These are the activations of a small neural network, seen along a few directions. Each row is one input.
Each table varies a few parts of the input and shows all the possible inputs, shuffled.
Descriptions start from the smaller parts, as in this example, which fits no table here: one of 2 separate values, together with either a single point or one of 9 places around a ring or (one of 4 places along a line, together with one of 5 places around a ring).
Shared parts are said once, and a part with two or three values counts as separate values.
In the rows, zero is written as 128.

Other details of the inputs shift rows strongly along two fixed directions, in all tables alike. That doesn't count.

Table:
R1: [ 64 159 162 145 126 170 177  82 125 170  41]
R2: [133  69 140 127 134 131  11  63 146 159 114]
R3: [ 54 143 143 127 107 191 187  73  93 146  70]
R4: [138  47 122 125 105 155  33  59 103 145 150]
R5: [ 98 203 118 111 132 102 249 199 145  71 156]
R6: [ 46 149 122 170 101 175 167  72 121 149  46]
R7: [ 65 155 164 145 128 171 181  82 110 167  48]
R8: [203 106 110  77 142  67 105 200 155  87 225]
R9: [ 95 212 127 132 141  92 241 200 137  69 149]
R10: [ 51 153 149 146 112 178 176  73  96 148  59]
R11: [ 97 206 124 120 135  99 245 200 139  68 154]
R12: [ 46 146 124 169 103 177 171  72 105 146  53]
R13: [162 130 111 128 147  41  64 179 161  65 213]
R14: [ 89 218 120 142 149  80 222 201 180  77 121]
R15: [159  47 149  78 124 154  54  66 117 171 150]
R16: [201 115 123 100 148  62  94 203 145  82 220]
R17: [109 218 123 145 144  83 228 216 162  85 116]
R18: [199  60 146 126 131 155  45  89  97 180 120]
R19: [166 105  80 114 119  67  84 176 152  56 238]
R20: [196 129 126 124 159  43  80 204 159  87 200]
R21: [169 110  94  82 131  64  93 177 157  63 239]
R22: [ 53 148 146 138 112 184 182  72  91 147  66]
R23: [180 128 132 118 152  45  78 187 153  76 219]
R24: [200  55 143 115 126 161  50  89  99 179 125]
R25: [168  66 156 123 146 134  25  86 144 183 100]
R26: [193  68 138 137 141 143  28  91 140 188  92]
R27: [ 75 206  90 164 115  91 223 190 137  50 148]
R28: [194  71 144 139 134 141  30  90 127 188  98]
R29: [111 153 147 156 118 189 192 102  90 177  37]
R30: [142  53 139  96 116 154  37  60 111 154 149]
R31: [135 216 107 159 141  93 235 220 143  88 115]
R32: [228 109  93  91 137  75 109 204 151  91 217]
R33: [ 44 147 116 167 107 176 165  73 133 149  40]
R34: [174  58 163 113 136 146  42  84 101 176 129]
R35: [137  52 126 136 110 148  28  58 102 147 145]
R36: [ 48 158 144 151 115 171 167  74 122 155  44]
R37: [166 100  72 101 117  69  91 174 156  58 242]
R38: [ 90 137 152 113 114 197 205  96  97 173  59]
R39: [172  63 166 121 136 140  35  85 105 177 122]
R40: [ 82 239  60 151 146 126 212 230 151 126 168]
R41: [115 140 135 126 110 206 208 100  93 177  50]
Description of these inputs: either a single point or (one of 5 places along a line, together with one of 8 places along a line).
Q: Which other rows does R22 become when the place on the line of 8 takes its other values? List them by row number.
A: R2, R3, R10, R13, R21, R30, R36
Q: Which other rows does R39 become when the place on the line of 8 takes its other values? List them by row number.
A: R8, R16, R17, R20, R25, R34, R38

Table:
R42: [168 100 153 171 165 105  20 111 160 175  85]
R43: [ 62 186 108 102 119 116 206 136 149 105 149]
R44: [122  57 167 109 121 131  52  72 115 134 162]
R45: [137  81 104 137 109 152  37  81  91 145 172]
R46: [227 123 155 102 150  34 111 211 139  63 200]
R47: [134 197  95 158 130 145 223 180 104 127 123]
R48: [178  82 130  98 144 159  55 117 123 184 134]
R49: [ 51 201 110 188 127  74 163 147 167  98  82]
R50: [112  66 116  95 117 146  36  89 119 152 155]
R51: [ 88 169 146 119 123 101 207 136 114  48 120]
R52: [238 124  75 126 131  67 105 223 164  68 203]
R53: [ 96 111 199 127 122 203 184  80 102 203  45]
R54: [121 192 125 101 161 132 222 174 152 130 127]
R55: [ 58 103 110 159  73 228 171  35  93 159  35]
Q: Changing only one part turns R49 into R42. The same change can be made to R55. Which row results?
A: R52
Q: What is each input in this table made of?
A: one of 2 separate values, together with either a single point or one of 6 places along a line
Q: Which other rows does R50 become when the place on the line of 6 takes its other values? List them by row number.
A: R43, R44, R45, R51, R55

Table:
R56: [ 67 194  96 149 127  93 191 167 157  67 143]
R57: [ 95 174 151 148 140 129 177 139 146 142  65]
R58: [ 92 175 100 114 113 111 225 167 133  67 162]
R59: [118  55 159 129 128 170  16  33 109 201 101]
R60: [201  83 147  92 150 102  71 148 132 133 167]
R61: [196  76  74 148 117 172  46 118 115 199 128]
R62: [172  83 130  88 135 112  77 134 123 122 199]
R63: [ 58 111 131 128  85 205 173  51  78 148  71]
R64: [165 111 142 118 158  95  42 137 159 131 168]
R65: [ 51 156 108 161 107 141 155  98 124 104  91]
R66: [210 137 125 152 159  23  76 210 170  69 191]
R67: [121 121 174 137 109 197 186  74  81 181  31]
R68: [119 189 128  99 135 114 228 186 137 101 146]
Q: What is each input in this table made of?
A: either a single point or (one of 2 separate values, together with one of 6 places along a line)
Q: A walk changes only the place on the line of 6. It starts at R67 and steps to R60. List the rest of the walk in order.
A: R68, R62, R58, R63

Table:
R69: [ 95 185 136 142 133 150 212 136 111 129  70]
R70: [101 124 165 129 123 193 154  70  93 175  47]
R71: [114 100  97 116 107 175 113  98 104 152 140]
R72: [162  91 131 119 132  95  55 120 137 103 186]
R73: [107 155 110 104 132  82 160 176 156  74 179]
R74: [151 107 148  98 138 127 118 126 136 153 134]
R75: [174  91 129 135 133  87  54 139 129 118 170]
R76: [126 114 106 133 128 112  75 128 146 125 151]
R77: [ 55 186 122 126 123 139 216 144 133 103 112]
R78: [102 117 151 120 116 145 167 104 112 135  94]
R79: [176 106 134 123 144 110  66 138 138 155 153]
R80: [152 161 127 109 139  84 169 188 146  79 157]
R81: [127 149  82 127 107 129 179 157 122  91 167]
R82: [ 98 181 123 149 123 150 209 141 124 132  60]
R83: [136 158 113 120 132  69 151 182 156  55 193]
R84: [ 93  94 144 108 119 163  96  66 117 160 109]
R85: [112 172  91 138 109 137 233 180 110  94 137]
R86: [155  70 152 112 127 123  69  96 117 139 140]
R87: [165 100 130 129 138 132  71 120 138 172 123]
R88: [166 100 141 128 131 127  70 111 119 150 121]
R89: [ 95 186 129 149 128 111 217 174 124  88 122]
R90: [139 100 135 138 133 171 100  93 132 191  80]
R91: [130  99 127 152 121 145 107 103 126 146  95]
R92: [142 101 154 102 127 144 122  99 117 147 101]
R93: [147 126 108 119 113 166 159 130 100 140 117]
R94: [ 93 105 134 130 128 163  86  69 111 165 105]
R95: [162  93 136 135 137 103  66 124 119 124 157]
R96: [ 91 129 141 121 113 150 158  89 121 128 103]
R97: [ 85 185 122 160 118 129 217 157 123 110  88]
R98: [157 163 101 141 140  88 158 195 160  83 140]
R99: [117 111 122 144 114 142 100  87 127 142 106]
R100: [186  98 142 109 152 101  62 147 142 139 178]
R101: [123 135 139 138 130 160 134 114 124 179  84]
R102: [ 98 121 165 114 125 193 162  74 109 197  56]
R103: [110 114 131 119 131 130  93 112 129 127 148]
R104: [125 118 110 131 129 112  74 128 141 125 154]
R105: [ 96 117 158 139 120 170 150  84  97 154  76]
R106: [132 104 130 133 129 125  80  92 121 131 139]
R107: [ 74 192 112 156 113 131 212 142 133 102  97]
R108: [163 138 110 126 139  54  97 180 155  59 217]
R109: [116 111 105 138 127 131  88 116 148 131 131]
R110: [187 144 121 116 159  61 103 207 159  94 209]
R111: [151 157 101 148 134  64 146 203 153  71 170]
R112: [149 175 117 129 156  86 161 197 149 106 163]
R113: [117 141 122 111 124  97 161 143 144  84 155]
R114: [161  80 160 108 131 149  71  85 112 158 112]
R115: [138  77 122 142 119 147  58  71 133 150 113]
R116: [157 130 109 134 131  67  87 161 151  82 193]
R117: [180  84 151 102 144 119  58 124 136 155 161]
R118: [ 56 195 111 146 121 134 206 148 132 111 105]
R119: [103 125 153 131 119 151 160 107 109 134  95]
R120: [ 99 194 136 138 132 137 222 157 119 110  89]
R121: [154 104 114 114 119 178 128 116 105 178 127]
R122: [134 100 127 119 135 112  55 117 133 124 173]
R123: [104 130 149 144 116 189 146  75 100 182  36]
Q: Changing only one part turns R116 into R79. The same change can be made to R115. Which row results?
A: R90
Q: What is each input in this table made of?
A: one of 5 places along a line, together with either a single point or one of 10 places along a line
Q: Which other rows agree with R86 in the place on the line of 5? List them by row number.
A: R75, R78, R85, R89, R91, R95, R97, R105, R111, R119
Q: Which other rows does R104 become when the place on the line of 5 takes its other values? List them by row number.
A: R97, R101, R107, R123

Table:
R124: [129 140 123 129 125 159 170 134 122 171 105]
R125: [108 135 161 133 133 137 159 124 121 136  89]
R126: [148 131 115 121 150  38  96 194 168  56 221]
R127: [119 172 114 119 131  60 190 191 158  49 174]
R128: [166  84 126 119 124 133  84 120 103 139 156]
R129: [122 133 113 147 120 154 159 124 126 136  86]
R130: [ 84 157 122 153 128 138 135 107 129 133  96]
R131: [100 135 124 119 117 155 164 106 101 124 118]
R132: [143  89 101 135 124 131  67 110 142 133 146]
R133: [ 73 160 120 148 124 141 129 110 135 136 100]
R134: [161 104 157 139 144 115  64 117 132 140 132]
R135: [ 94 132 155 138 122 131 155 115 118 125  94]
R136: [162 111 156 126 154 113  67 125 141 162 136]
R137: [164 142  79 134 144  48  86 197 172  63 213]
R138: [172  96 148  85 138 129  87 115 132 151 152]
R139: [139 102 143 144 136 108  60 102 132 130 141]
R140: [123 147 125 145 127 148 151 127 125 142  80]
R141: [107 132 110 147 108 152 163 112 114 139 111]
R142: [ 81 131 138 119 120 138 159  99 130 122 109]
R143: [105 193 110 151 147  64 169 196 164  59 176]
R144: [151  86 118 120 118 131  78 113 107 133 165]
R145: [101 145 112 150 120 141 146 111 125 132  90]
R146: [118 165 140 138 142 140 145 131 132 165  82]
R147: [129 134 123 142 116 159 168 128 113 149 102]
R148: [ 85 136 103 140 107 158 154 113 125 143 123]
R149: [127  94 128  95 119 130  73  95 135 122 169]
R150: [150 183 103 113 142  90 197 229 140  94 184]
R151: [ 79 136 111 125 109 163 154 117 110 138 130]
R152: [114 132 156 116 125 140 168 116 123 131  92]
R153: [110 155 134 154 131 135 143 117 121 136  81]
R154: [181  92 120 127 135 135  76 131 140 153 130]
R155: [147 101 150 144 132 108  60 108 129 129 137]
R156: [152 183 120 103 142  82 200 208 153  67 176]
R157: [129 142 119 131 131 159 161 138 137 165  87]
R158: [157  88 142 103 116 123  81 100 120 118 153]
R159: [149  81 150 110 120 109  78 102 128 121 141]
R160: [ 84 138  98 141 113 159 145 116 140 136 105]
R161: [155  86 105 137 121 127  68 111 136 132 139]
R162: [172  88 131 116 125 139  84 127 105 144 154]
R163: [ 86 133 148 137 125 131 154 109 122 125  99]
R164: [149 180 120 107 135  81 197 204 149  56 176]
R165: [103 156 133 156 121 134 139 115 120 131  84]
R166: [121 162 141 145 138 141 145 128 127 153  80]
R167: [116 154 158 146 143 140 151 125 128 150  88]
R168: [126 140 138 110 131 163 171 125 104 145 109]
R169: [127 137 132 123 124 164 170 135 101 155 110]
R170: [105 191  77 141 133  75 164 203 170  64 173]
R171: [164  90 155  92 142 114  84 117 140 154 140]
R172: [155 101 151 142 142 110  65 110 130 134 134]
R173: [163  86 113 137 117 127  69 117 132 132 134]
R174: [108 128 150 120 123 135 168 109 122 125  94]
R175: [172 105 125 121 145 123  68 129 141 166 128]
R176: [101 136 135 114 113 148 165  97 116 118 113]
R177: [119  88 135 102 123 114  70  99 144 124 158]
R178: [157  87 131 108 121 131  80 108 104 124 158]
R179: [115 132 117 148 103 152 164 119 110 139 106]
R180: [165  86 131 106 131 131  84 110 106 129 156]
R181: [108 144 119 151 116 142 147 118 121 132  85]
R182: [ 96 133 105 145 111 156 160 111 119 140 119]
R183: [144 202 111 148 147  67 170 216 158  70 152]
R184: [172  95 137  90 143 136  87 124 116 156 157]
R185: [ 90 137 130 112 116 153 162  96 122 120 120]
R186: [157  93 161 109 150 112  76 126 137 159 136]
R187: [116 143 120 149 126 143 151 120 123 137  82]
R188: [ 95 156 126 155 125 134 138 109 124 132  89]
R189: [122 137 137 115 125 162 169 121 100 134 109]
R190: [ 64 136 141 130 125 137 145 110 133 130 110]
R191: [177  90 119 132 128 135  74 127 136 143 129]
R192: [182  90 124 125 129 134  85 128 124 160 148]
R193: [138  89 120 106 128 136  76 100 114 127 170]
R194: [135 174  97 131 120  84 191 213 129  62 186]
R195: [101 131 155 136 132 132 159 117 119 130  91]
R196: [118 134 157 112 131 140 170 119 127 142  93]
R197: [176 102 126 129 141 124  67 127 136 154 126]
R198: [ 78 139 117 112 116 162 155 107 112 128 129]
R199: [139  87 113 118 121 136  76 111 112 135 172]
R200: [123 131 117 146 114 153 168 120 111 143 104]
R201: [ 68 152 137 148 128 139 136 107 136 133 108]
R202: [116 134 142 113 119 150 171 105 113 123 105]
R203: [186 133 134 114 161  39 104 215 166  75 206]
Q: What is each input in this table made of?
A: one of 8 places along a line, together with one of 10 places around a ring
Q: Changing only the place on the line of 8 turns R190 into R125. The same change can be made to R198. Which row results?
A: R189
Q: Changing only the place on the line of 8 turns R124 into R179. The same change can be made to R136. Which row results?
A: R155
Q: A walk changes only the place on the line of 8. It starts at R149 and steps to R185. List the rest of the walk in order.
A: R176, R158, R202, R164, R156, R138
